Each row below holds a small network's activations on one input, seen along a few directions.
Each table varies a few parts of the input and shows all the possible inputs, shuffled.
A made-up example of a description, with smaller parts first: one of 5 places around a ring, together with either a single point or one of 9 places along a line or (one of 3 separate values, together with one of 6 places along a line).
Shared parts are said once, and a part with two or three values counts as separate values.

Other details of the inputs shift rows strongly along two fixed directions, in all tables alike. That doesn't count.

A family of inputs:
r1: [ 54 -22  19  20   8  -3 -40 104  10  -8  32  29  56  -5  16]
r2: [-40  25  -3 -35  30   5  15 -74 -12 -28 -28 -38 -54  12 -18]
r3: [ 15 -54 -12  -1 -52 -50 -16 -11  86  35  74 -13  10  35 -31]
r4: [ 16  53   0  26  40  15  -3  30 -39 -31 -43  34  34 -12  39]
r5: [ 20 -60   5 -32 -47 -35 -31 -13  53  33  36 -27   0  12 -46]
r6: [ 52 -18  12  22 -15   0 -31  84  -6  16   6  34  62 -24  16]
r7: [-38  -5   2 -43  -6  10  19 -69 -18   5 -27 -39 -56  -7 -29]
r8: [-52  16 -17  -9   0   4  41 -80   3   1  -4 -24 -56  16 -10]
r9: [  3  35  11  14  48  32   1  43 -49 -34 -31  19  10 -18  32]
r10: [-19  21   4  33  23  49  36  47 -50 -12  -3  28  -5 -23  39]
r11: [-18  27 -13 -22  14 -23   0 -75  15 -17 -24 -25 -21  24 -16]
r12: [-15  63  -1  17  33  44  26  -1 -85 -17 -85  26   6 -36  37]
r13: [ 22 -52 -13   2 -53 -56 -21 -10  90  35  75  -8  18  33 -27]
r14: [-43  14 -19  -5  -6  -5  34 -77  13   4  -1 -18 -43  21  -8]
r15: [ 44 -43  25  11 -16  13 -29 102 -10  18  24  22  41 -29   6]
Each input here is: one of 3 separate values, together with one of 5 places along a line.
The inputs of r4 and r11 match in every part but the place on the line of 5. If r13 is changed in the same way as r4 into r11, which row does it become?
Answer: r3
Change only the place on the line of 5 in r15. List by row number the other rows that result.
Answer: r5, r6, r7, r12

A family of inputs:
r16: [-26  36  -8 -19  20   3   9 -61 -20 -19 -52 -18 -24   4  -6]
r17: [ 29 -37   7 -22 -24 -33 -34   6  43  13  28 -16  13  15 -33]
r18: [  8  44  13  20  40  39   6  46 -71 -22 -58  28  21 -35  37]
r19: [-10  19   8  40  36  45  25  71 -47 -19   4  34   5 -16  48]
r20: [ 13 -28   8 -28 -19 -18 -23  -9  20  14   6 -19  -5  -1 -27]
r21: [ 28 -64  13 -26 -19 -24 -40  29  58   4  68 -27   0  17 -38]
r22: [-24  39  -8 -19  23   1   9 -63 -19 -20 -49 -17 -23   8  -3]
r23: [ 14  -9   0 -20  -4 -32 -26 -20  34  -4  12 -15   8  15 -18]
r24: [-24  28  -3 -24  15   6  11 -55 -29 -10 -49 -21 -28  -7 -10]
r25: [ -8 -11  -9   2 -19 -16   6 -23  32  13  24  -7  -7  17 -13]
r26: [ 49 -26  26  13   0  19 -32 104 -25   6   5  32  48 -32  18]
r27: [ -7 -19  -7  -3 -25 -13   6 -18  27  20  26 -11 -10   9 -14]
r28: [-47  27 -13  -9   2  17  43 -71 -30   0 -32 -11 -42  -3   1]
r29: [  7  38  -1  48  28  25  16  52 -39 -19 -11  48  31 -16  54]
r30: [-32  30 -19   2   6  -2  29 -64   1  -5 -15  -7 -29  17   3]
r31: [ 32  -6   6  46  -2  14  -6  96  -5   4  26  46  52 -13  35]
r32: [ 17 -59   1  -3 -49 -27 -16  21  59  34  63  -8  10  10 -25]
r33: [-19  -1 -15   1 -11  -5  17 -41  11   9   5 -12 -19  11  -9]
The inputs of r30 and r22 match in every part but one. If r28 is changed in the same way as r30 into r22, which row does it become?
Answer: r26
What is each input in this table made of?
Answer: one of 2 separate values, together with either a single point or one of 8 places along a line
